These are the activations of a small network on made-up records, seen along a few directions, one row for each record.
Here are examples, each followed by its value of one field, Z.
Other fields move the rows too, some of them a lot.
In the rows, 500 means zero.
Random noise pushes rows far along 2 fixed directions. That doesn't count. These rows show it; they differ only by the noise:
[499 480 851 335 426 471 340 407 782 527 574 401 607 486 760 312]
[501 642 585 306 727 566 608 608 526 568 469 771 333 397 482 481]
[518 585 655 347 558 516 490 433 565 557 503 655 443 532 607 501]
[478 497 853 295 533 501 397 555 819 526 567 422 563 351 698 232]

[580 442 578 553 236 428 391 253 531 470 554 276 649 722 626 559]	z9
[490 524 606 444 546 479 514 575 528 478 480 457 553 433 491 427]	z8
[506 413 684 531 249 441 303 315 689 486 592 281 676 544 710 404]	z3
[542 446 591 426 446 498 384 474 627 453 519 349 601 392 475 407]	z2
[490 453 640 497 408 494 404 537 676 500 567 352 585 358 593 347]	z1
[548 560 533 405 451 497 451 261 440 525 491 616 479 674 558 656]	z6
[484 413 802 374 490 449 400 546 817 471 559 373 590 353 732 252]	z5
[510 617 430 378 720 558 701 694 417 523 457 649 339 377 307 528]	z9
[503 634 611 351 663 521 536 521 530 576 507 694 407 465 507 515]	z1
[509 376 621 596 320 459 345 419 567 427 548 251 640 548 569 416]	z8
[521 509 741 351 477 475 358 429 685 512 562 394 599 444 602 404]	z2
[471 490 499 451 675 577 591 716 587 493 488 532 434 232 381 385]	z4
[467 433 418 594 424 510 505 412 397 492 485 511 533 598 486 610]	z7
[402 505 331 745 569 477 605 793 464 629 457 532 446 533 669 328]	z3
[404 476 616 385 603 528 555 660 582 519 484 512 521 391 550 359]	z7
[509 582 343 500 690 522 684 618 357 514 423 803 291 422 404 646]	z5
[513 602 308 500 636 574 664 427 264 558 419 810 343 599 369 740]	z4
[464 486 451 627 440 444 473 542 552 552 537 442 564 661 667 428]	z6

Which value of Z does each new row have?
[566 596 521 423 463 508 462 277 440 505 503 669 462 626 521 682]	z1
[509 550 558 397 610 508 586 633 557 502 512 467 459 401 435 434]	z9
[499 499 485 472 513 524 510 416 486 506 504 526 503 521 481 534]	z4
[529 430 509 619 348 471 405 369 423 447 512 385 559 633 506 566]	z8
[482 492 527 484 604 487 573 623 567 503 483 583 430 360 543 431]	z5
[502 529 496 412 684 553 632 784 577 472 517 446 436 225 321 331]	z9
[530 462 695 468 325 451 343 164 577 547 529 463 625 743 766 566]	z4
[534 611 189 529 728 601 770 734 251 498 435 707 257 391 180 622]	z9
[453 437 429 639 446 481 454 684 599 492 567 302 587 444 587 292]	z6
